A small network was trained on made-up records. Each row is its average activation on records with the value named, seen along a few directions.
Related values have similar rows: they may be neighbours, one step apart, or belong to one group.
In the rows, 500 means zero.
Strong random noise was added to every row along 8 fixed directions; ignore it. To show where, here is one row again and again, with new noise each time:
[491 431 456 361 481 464 513 442 389 591 493 934 726 639 390 452 425 703
 514 650 688 426 554]
[364 524 579 366 323 554 575 644 542 400 583 627 272 597 393 556 377 419
 385 486 517 320 523]
[663 462 682 734 591 397 453 308 342 560 398 660 668 382 659 459 515 581
 594 639 662 673 459]
[517 587 339 215 411 457 608 513 471 493 243 699 621 787 550 336 351 820
 671 588 439 252 622]
[779 578 397 372 616 477 480 462 423 632 447 673 769 504 483 146 432 738
 548 378 614 679 642]
[614 611 431 539 906 465 631 480 295 543 442 656 808 678 648 604 464 613
 512 588 622 396 456]
[494 229 469 353 486 458 464 548 484 401 557 823 533 479 483 487 472 703
 639 762 627 489 453]
[585 512 455 445 546 450 560 492 482 400 297 473 512 567 706 416 460 692
 695 627 414 413 488]
[438 511 507 441 313 589 562 476 609 432 514 335 217 476 430 300 530 466
 388 495 340 428 480]
[524 727 446 530 510 551 490 407 522 544 348 267 594 564 584 471 541 498
 471 408 381 460 545]


Field Zera:
t4: [479 459 450 513 510 548 455 494 514 435 531 433 486 484 549 584 620 487
 481 625 477 486 423]
t2: [511 376 497 457 424 432 515 571 602 398 412 371 301 434 594 430 475 587
 726 555 335 498 457]
t5: [274 481 466 544 279 480 431 506 623 530 413 266 426 535 494 732 585 339
 528 432 357 420 554]
t9: [489 303 685 591 587 418 680 538 315 549 746 858 348 447 329 432 396 400
 347 546 684 529 420]
t7: [315 514 506 408 102 453 355 584 719 391 302 367 384 506 541 683 414 525
 763 489 329 398 580]
t1: [339 309 388 414 376 435 361 546 596 483 486 489 589 511 426 700 546 499
 631 534 494 515 554]
t6: [477 143 255 271 430 439 457 493 573 548 522 628 582 454 339 279 568 753
 677 642 488 596 519]
t8: [404 501 441 496 613 560 476 485 434 528 602 604 595 592 458 726 563 464
 421 579 570 378 442]
t3: [579 549 516 441 617 402 728 574 403 383 315 652 416 701 681 444 333 658
 683 609 438 268 469]
t10: [578 544 617 514 581 465 536 650 434 446 576 687 482 512 563 598 344 467
 523 472 633 503 505]
The values of Zera form a line.
Going along Zera from t5 by way of its neighbour t1, in what order are t2, t6, t3, t10 met?
Answer: t6, t2, t3, t10
List every value one step from t4, in the order listed.
Answer: t8

Field Nufis:
d8: [531 609 595 574 469 532 569 200 343 759 426 775 652 619 404 267 496 613
 327 585 603 427 521]
d1: [667 683 308 530 587 487 546 328 483 525 160  54 538 603 824 290 655 645
 656 468 257 504 505]
d10: [127 212 129 308 322 567 235 392 663 469 596 450 737 577 357 859 839 607
 501 842 503 419 464]
d5: [419 549 371 227 204 624 544 484 617 512 522 604 377 603 247 155 446 610
 356 482 407 317 597]
d7: [299 582 298 422 635 563 567 675 596 426 521 244 500 727 521 845 561 383
 444 456 326 251 464]
d3: [747 770 671 483 321 461 344 443 444 650 407 705 707 457 502 224 330 588
 461 227 708 753 776]
d4: [423 144 267 416 743 448 586 399 434 632 673 740 722 518 256 409 614 667
 501 717 553 486 409]
d2: [448 364 374 597 662 588 446 459 521 506 619 284 561 353 437 614 698 358
 416 538 423 601 339]
d9: [441 470 609 804 802 417 650 350 359 586 530 383 562 423 537 676 559 335
 470 553 468 491 333]
d6: [564 663 619 508 397 521 437 534 524 501 403 628 540 505 518 553 359 561
 611 479 537 482 547]
The values of Nufis form a line.
Going along Nufis from d9 by way of its neighbour d4, in what order are d1, d3, d2, d6 met?
Answer: d2, d1, d3, d6
Fewest steps between d5 and d7?
Answer: 4
